Each row below holds a small network's activations on one input, seen along a few directions.
In each table, some parts of the input vary, and every possible input appears once, in random order.
Descriptions start from the smaller parts, as in this example, which fits no table here: one of 3 separate values, together with either a single point or one of 11 places around a ring or (one of 6 places along a line, together with one of 8 places around a ring).
Shared parts are said once, and a part with two or three values counts as separate values.

Other details of the inputs shift rows strongly along two fixed directions, in all tables alike. That doesn't count.

Table:
row 1: 89; 416; -346; 272; 142; 66; -131; -93; 179; -484; -105; -439; -324
row 2: -82; -66; -4; 360; -98; 149; -5; 95; -63; -372; 203; 202; 386
row 3: -117; 163; 7; 217; -162; 372; -403; 84; 116; -408; -127; 403; 197
row 4: 74; 300; -150; 501; 338; 230; -29; -100; 424; -380; 11; -284; -44
row 5: 317; 195; 65; 229; 162; 270; -242; -95; 6; -14; -84; 44; 339
row 6: -173; -464; -37; -359; 161; -384; 412; 57; -57; -14; 372; -201; 216
row 7: 225; 181; -4; 104; -221; 107; -305; -123; -83; -72; -413; -67; 51
row 8: -156; 500; 82; 30; 163; 389; 471; 39; -386; 799; 314; 492; -684
row 9: 291; -307; 207; -256; 199; -448; 230; 63; 59; 390; 135; -487; 20
row 10: -84; -449; -133; -359; 141; -396; 275; -254; -182; 286; -278; -234; 136
row 11: 362; 193; 185; 315; 17; 183; -173; -73; 43; -3; -72; -20; 281
row 12: 223; 307; -192; 134; -127; 23; -218; -71; -327; -95; -148; -135; 136
row 13: 94; -63; 215; 369; -227; 77; -195; 278; 206; -278; 218; 61; 154
row 14: 144; 590; -213; 541; 210; 333; -96; 17; 206; -493; 61; -330; -216
row 15: -107; -479; 21; -224; 301; -365; 327; -241; -45; 328; -217; -93; 319
row 16: 216; 206; -175; 227; -122; -2; -104; -82; -460; -164; -161; -105; 138
row 17: -384; -533; -22; -411; 128; -351; 209; -49; 246; 86; 44; 27; 282
row 18: 376; 312; -13; 87; -177; 21; -275; -68; -197; -108; -187; -178; -2
row 19: 376; 321; 1; 113; 113; 215; -235; -15; -152; -72; -25; -120; 224
row 20: -664; 77; 103; 70; -31; 363; 493; 93; -192; 449; 209; 928; -649
row 21: 271; -205; 153; -404; 275; -351; 244; -111; 49; 354; 97; -423; 111
row 22: 50; 145; -28; 286; -11; 139; -197; -112; -76; -17; -314; 117; 373
row 23: -86; 255; -185; 425; 260; 183; -110; -137; 433; -406; -271; -189; -88
row 24: 88; 157; -37; -7; -345; 12; -282; 111; -42; -419; 63; -33; -39
row 25: -291; 351; 238; -110; -56; 379; 407; 220; -101; 473; 525; 596; -859
row 26: 382; 92; 239; 462; -59; 86; -187; 101; 52; 33; -33; -84; 190
row 27: 31; 41; 41; 134; -6; 260; -248; 84; 163; -326; 164; 193; 302
row 28: -235; -528; 159; -458; 79; -350; 148; -50; 374; 74; 6; -19; 143
row 29: 111; -310; -10; -264; 330; -374; 415; -125; -215; 297; 123; -350; 251
row 30: -487; 212; 113; -205; -245; 357; 266; 91; -69; 462; 124; 712; -974
row 31: -42; -76; 25; 158; -465; 2; -328; 228; 80; -346; -123; 13; -76
row 32: 209; 188; 6; 361; 67; 184; -117; -75; -87; 9; -32; 24; 419
row 33: -41; -468; 49; -462; -112; -564; 114; 166; 131; 33; 212; -337; -184
row 34: 153; 63; 150; 252; -276; 22; -187; 359; 48; -336; 277; -103; 39
row 35: -254; -496; -116; -680; 63; -296; 30; -83; 201; 20; -68; -95; 17
row 36: -215; -629; 212; -309; 4; -447; 134; 123; 382; 112; 46; -84; 52
row 37: 73; -475; 235; -216; 172; -438; 142; -55; 228; 421; -205; -230; 89
row 38: 202; 151; 150; 239; -61; 137; -254; -110; 54; -30; -353; 74; 235
row 39: -217; -472; -170; -470; 16; -492; 303; -18; -139; -61; 198; -196; 48
row 40: -333; 353; 117; -197; 90; 464; 339; 199; -136; 462; 511; 661; -801
row 41: 245; 79; 50; 252; -296; 11; -320; 50; -74; -36; -374; -131; -40
row 42: -77; -484; 194; -382; 156; -304; 229; -13; 362; 100; 288; -112; 189
row 43: -218; -79; -192; 149; -337; 73; -137; 45; -189; -440; -138; 154; 156
row 44: -211; -372; -186; -563; 12; -467; 188; -7; -5; 8; 211; -226; 46
row 45: -212; 20; -209; 56; -341; 98; -252; 57; -56; -371; -126; 125; 153
row 46: 158; 153; 31; 154; 84; 224; -323; -131; 17; -40; -366; 138; 292
row 47: 247; -314; 74; -368; 56; -555; 121; -12; -23; 343; -40; -481; -148
row 48: 181; 183; -123; 18; -76; 194; -374; -144; -119; -83; -426; -3; 108
row 49: -378; 346; -17; -308; -55; 357; 230; 125; -217; 416; 336; 666; -969
row 50: -441; 347; 56; -64; -6; 379; 467; 220; -229; 486; 563; 641; -720
row 51: 331; 314; -133; 2; -32; 108; -344; -90; -233; -118; -199; -115; 55
row 52: -76; -349; -150; -453; 137; -372; 161; -243; -48; 355; -265; -263; 134
row 53: 202; 88; 23; 454; 71; 160; -2; -86; -221; -60; -45; 53; 421
row 54: -63; 285; -338; 290; 98; 153; -161; -149; 294; -448; -331; -329; -271
row 55: -76; 33; -19; 267; -102; 174; -120; 106; 70; -303; 216; 172; 384
Description of these inputs: one of 5 places around a ring, together with either a single point or (one of 2 separate values, together with one of 5 places along a line).
- The inputs of row 16 and row 29 match in every part but the place on the ring of 5. If row 49 is changed in the same way as row 16 into row 29, which row does it become? => row 40
- The inputs of row 3 and row 27 match in every part but the place on the ring of 5. If row 20 is changed in the same way as row 3 into row 27, which row does it become? => row 2
- Which other rows agree with row 35 in the place on the ring of 5? List them by row number. => row 7, row 10, row 30, row 31, row 41, row 43, row 45, row 48, row 52, row 54
- Which other rows does row 44 become when the place on the line of 5 takes its other values? List them by row number. => row 24, row 33, row 39, row 49
- Which other rows does row 12 become when the choice among 2 separate values takes its other values? List them by row number. => row 44

Table:
row 56: -96; -415; -85; -162; -167; -338; -105; -80; 144; -249; -169; -113; 298
row 57: 55; 119; 122; 344; -47; 233; -61; 130; 39; -92; 80; 161; -167
row 58: 152; -129; -52; -1; 171; -265; -60; -31; 169; -2; -205; -485; 269
row 59: -111; -29; 60; -463; -127; -217; 375; 167; -277; 507; 352; 56; -756
row 60: 465; 139; -211; 155; 178; -141; -317; -248; 73; -514; -272; -572; 491
row 61: -38; 342; -41; 131; 271; 242; 311; -122; -238; 451; -49; 218; -613
row 62: -149; 27; 32; -43; -282; 210; -213; 81; -90; -112; -138; 338; -10
row 63: -24; 305; -99; 328; -328; 319; -522; 68; 95; -733; -174; 40; 87
row 64: -45; 110; 134; -190; 135; 78; 174; -9; -105; 677; 2; 218; -282
row 65: -404; -301; -38; -510; 234; -187; 438; 15; 194; 203; 421; -13; -206
row 66: -433; 60; -11; -31; -91; 214; 179; 94; -10; 202; 24; 467; -671
row 67: 400; -219; -162; 22; 102; -301; -126; -267; -20; -254; -357; -664; 712
row 68: -55; -345; -11; -254; -29; -235; -46; 81; -7; -228; 131; -53; 578
row 69: 32; -69; 211; 125; -52; -34; 123; 42; 40; 85; 74; 134; -4
row 70: 205; 739; -25; 857; -358; 583; -428; 57; -231; -112; -176; 361; -75
row 71: -66; -73; 152; -196; 184; -7; 283; 21; 242; 249; 260; 60; -367
row 72: -11; -64; 83; -427; 365; -66; 389; -229; -232; 691; -44; 38; -254
row 73: -161; -570; -49; -316; 40; -485; 171; -12; 123; -172; 151; -283; 559
row 74: 255; -373; 146; -142; 21; -230; -131; -16; 107; -61; 25; -126; 444
row 75: -133; 591; -92; 755; -354; 634; -313; 299; -219; -553; 127; 503; -58
row 76: 161; 156; -66; 18; 133; -9; -121; -41; 202; 15; -65; -286; 27
- What do these inputs look like to the network? => either a single point or (one of 4 places along a line, together with one of 5 places along a line)
- Start at row 65 and move only the place on the line of 4, one step at a time. The first step leads to row 75. Which rows follow, in order? => row 73, row 68

Table:
row 77: -200; -302; -103; -465; -30; -210; 55; -20; 176; -8; 81; -118; 15
row 78: -37; 287; -98; 210; 19; 88; 107; -130; -143; 125; -141; 25; -109
row 79: -123; -69; 20; 223; -17; 43; -14; 219; 118; -61; 181; 69; 56
row 80: -19; -158; 151; 118; 48; 4; 1; 67; 309; -292; 131; -5; 121
row 81: 278; -238; 22; -351; 184; -324; 69; -162; 59; 241; -60; -472; 191
row 82: -18; -93; 272; -166; -179; 7; 248; 76; -398; 502; 130; 422; -287
row 83: -35; 111; 69; 241; -527; 293; -354; 116; -342; -263; -191; 516; 186
row 84: 433; 125; -48; 387; -127; -25; -432; 69; -86; -260; -282; -363; 327
row 85: -76; 377; 45; 321; 94; 398; 189; -120; -126; 115; -112; 355; -557
row 86: -34; 32; -80; -54; -117; -93; -173; -88; 78; 7; -275; -85; 130
row 87: -41; -301; -173; -400; 272; -342; 190; -97; 13; -148; 158; -320; 208
row 88: -28; -24; 85; -177; 356; 50; 188; -68; 52; 375; 143; 145; 4
row 89: -123; 12; 244; 41; 258; 184; 310; -64; 184; 398; 62; 325; -383
row 90: -410; 67; 109; -158; -69; 230; 231; 69; 106; 204; 126; 519; -815
row 91: 5; -358; -170; -141; 287; -393; 180; -148; 16; 124; -175; -427; 177
row 92: 141; 57; -28; 297; -145; 140; -316; 103; 156; -528; 111; -133; 561
row 93: -24; 60; 70; -229; -13; 24; 224; 67; -54; 312; 284; 41; -405
row 94: -117; -318; -23; -203; 186; -262; 288; -109; 168; -163; 67; -209; -112
row 95: -1; 90; -147; 156; -389; -41; -446; 91; 111; -575; -159; -148; 361
row 96: -86; -449; 40; -260; -15; -302; 272; -108; -277; 109; -11; 45; 258
row 97: -20; 86; -91; -84; -66; 132; -151; -98; 17; 43; -186; 51; 8
row 98: -33; -143; -143; -294; -42; -129; -239; 36; 86; -358; 14; -116; 256
row 99: -189; 154; 289; 277; -241; 428; 138; 162; -330; 313; 189; 833; -162
row 100: -144; 652; -112; 569; -315; 466; -58; 115; -246; -222; 68; 370; -331
row 101: 383; 184; -48; 128; -137; 26; -425; 118; -90; -533; 54; -261; 360
row 102: 6; -40; 20; -31; 115; 31; -64; 97; 108; -199; 255; 17; 288
row 103: -2; -200; 23; -162; 20; -256; 138; 157; 6; 207; 161; -188; -241
row 104: 159; -105; 15; 38; 145; -23; -81; -101; 173; -27; -35; -204; 476
row 105: 60; 515; 76; 590; -154; 420; -205; 58; -25; -15; -78; 285; 83
row 106: -181; 327; -119; 156; -72; 333; 171; 21; -179; -8; 196; 265; -367
row 107: -131; 233; -142; 362; -370; 273; -390; 244; -48; -375; -84; 217; -112
row 108: -64; -325; 47; -331; 146; -215; 48; -177; 258; 65; -245; -112; -81
row 109: 85; 124; -155; 327; -211; 125; -476; 58; -20; -301; -370; -45; 209
row 110: -106; 98; -91; -110; 220; 92; 337; -195; -129; 378; 8; 62; -282
row 111: 17; -427; 20; -105; 292; -333; 107; -25; 227; 225; -46; -296; 330
row 112: 133; 100; -158; -14; 239; 9; -13; -174; -149; -90; -106; -141; 186
row 113: 349; 126; 18; -81; 135; -27; -153; -63; -121; 50; -63; -200; 126
row 114: -260; -140; -139; -54; 104; -129; 306; 62; -62; 136; 145; -16; -308
row 115: 54; 169; 115; -103; 46; -65; 212; -53; -83; 558; -11; -2; -366
row 116: 58; -193; 172; -224; 67; -194; 187; 25; 155; 49; 139; -139; -318
row 117: 219; 152; -157; 71; -76; 110; -525; -62; -25; -441; -301; -104; 447
row 118: 131; 65; 30; 3; -178; -175; -72; 92; 16; -85; 79; -241; 39
row 119: 114; 43; 219; -95; 161; 21; 224; -88; 31; 387; -46; 51; -504
row 120: -123; -362; 54; -226; 97; -391; 170; 29; 308; 31; 195; -269; 336
- The inputs of row 113 and row 112 match in every part but one. If row 101 is changed in the same way as row 113 into row 112, which row does it become? => row 87
- The inputs of row 96 and row 82 match in every part but one. If row 100 is changed in the same way as row 96 into row 82, which row does it become? => row 118
- What do these inputs look like to the network? => one of 4 separate values, together with either a single point or (one of 2 separate values, together with one of 5 places along a line)
- Which other rows does row 117 become when the place on the line of 5 takes its other values? List them by row number. => row 86, row 97, row 108, row 109
- Which other rows does row 100 become when the choice among 2 separate values takes its other values? List them by row number. => row 78

Table:
row 121: -154; -107; 274; -107; -49; -15; 312; 268; -30; 188; 528; 236; -122
row 122: -97; -149; -133; -447; 3; -378; 363; -112; -78; 308; 16; -209; -370
row 123: 182; 24; -127; 318; -186; 87; -288; -106; -192; -223; -371; -98; 611
row 124: 323; -178; -60; 126; 132; -287; -66; 67; 47; -140; 89; -585; 575
row 125: 12; -28; 82; -456; -120; -101; 159; -63; 90; 307; -52; -74; -487
row 126: -35; 368; 117; 474; -135; 414; -194; 72; -313; 159; -276; 553; -181
row 127: -16; -282; -253; -12; 238; -378; -33; -178; 377; -384; -191; -556; 513
row 128: 285; 362; -114; 443; -208; 408; -447; -168; -352; -438; -306; 175; 522
row 129: 113; 12; 86; -258; 323; -132; 428; -82; -66; 342; 355; -84; -94
row 130: 51; -405; -98; -306; -359; -471; -291; 150; 44; -607; 17; -410; 459
row 131: -235; 246; -194; 47; 279; 353; 179; -112; 57; 64; 84; 230; -371
row 132: 431; 551; 158; 681; -218; 545; -507; 231; -29; -256; 64; 103; 108
row 133: -216; 21; 25; -102; 247; 92; 78; -62; 391; 201; -5; 117; -314
row 134: 26; -228; 242; -99; 316; -216; 344; 56; 33; 490; 267; -106; -280
row 135: 41; 6; 145; -40; -29; 137; -152; -127; -20; 318; -206; 257; 61
row 136: -79; -332; 23; -457; 82; -447; 197; -35; 0; 261; -52; -291; -390
row 137: -168; 442; -10; 540; -61; 584; 36; 31; 98; -107; -115; 435; -529
row 138: -447; -44; -19; 44; -22; 61; 63; 172; 229; -232; 207; 336; -99
row 139: -31; 274; -159; -210; -25; 77; 50; -36; -298; 107; 70; 62; -485
row 140: 14; -553; 17; -179; -206; -335; -231; 34; 9; -359; -122; -93; 874
- What do these inputs look like to the network? => one of 4 separate values, together with either a single point or one of 4 places along a line
- Which other rows agree with row 134 in the choice among 4 separate values? List them by row number. => row 121, row 124, row 129, row 132
- Start at row 133 and move only the place on the line of 4, one step at a time. The first step leads to row 137. Which rows follow, in order? => row 127, row 131

Table:
row 141: -147; 285; -83; 131; -338; 298; -152; 138; -317; -70; -8; 412; -250
row 142: 33; -195; 116; -125; 131; -162; 144; -93; 31; 369; -88; -43; 93
row 143: 50; 186; -43; 116; 238; 83; 167; -44; 2; 91; 96; -90; -225
row 144: 0; 75; 0; -18; 41; 87; 62; -106; -222; 307; -110; 183; 52
row 145: -137; -61; 38; -62; -203; -21; -12; 131; -40; 55; 32; 153; -219
row 146: 22; -308; -123; -450; 275; -363; 179; -246; -31; 275; -201; -310; 44
row 147: -31; -104; -3; -286; 77; -189; 100; -9; 197; 62; 81; -213; -228
row 148: -7; -35; 202; -3; -35; 82; 62; 108; 20; 117; 197; 218; -32
row 149: 304; 177; -24; 246; 44; 78; -286; -27; 104; -278; -164; -261; 168
row 150: -74; 164; -84; 4; 45; 32; 145; 35; 37; -58; 193; -79; -307
row 151: 78; 94; 150; 79; 122; 112; 67; 6; 48; 271; 74; 101; -22
row 152: -81; -494; 40; -491; 75; -371; 204; -101; -89; 231; 16; -53; 271
row 153: -95; -244; 58; -282; -6; -200; 80; 126; 146; 58; 203; -67; -109
row 154: -189; -247; -228; 226; 106; 19; -337; -177; 491; -764; -366; -140; 727
row 155: -74; -156; -32; -276; -16; -241; 92; -57; 96; 110; -86; -172; -225
row 156: 54; 99; 12; 45; 71; 45; 31; -83; -23; 208; -187; -2; -257
row 157: -26; 308; 115; 375; -112; 372; 46; 169; -165; -66; 293; 385; -101
row 158: -50; -88; 174; 4; -129; 36; 56; 62; -82; 164; 29; 257; -30
row 159: 59; 437; 64; 457; 45; 400; 51; 66; -136; 88; 168; 266; -89
row 160: 189; -127; -132; 166; -148; -181; -316; 142; 96; -710; 95; -425; 574
row 161: 125; 234; -217; 146; -283; 84; -384; -39; -161; -461; -268; -121; 164
- What do these inputs look like to the network? => either a single point or (one of 4 places along a line, together with one of 5 places around a ring)
- Start at row 150 and move only the place on the ring of 5, one step at a time. The first step leads to row 143. Which rows follow, in order? => row 159, row 157, row 160
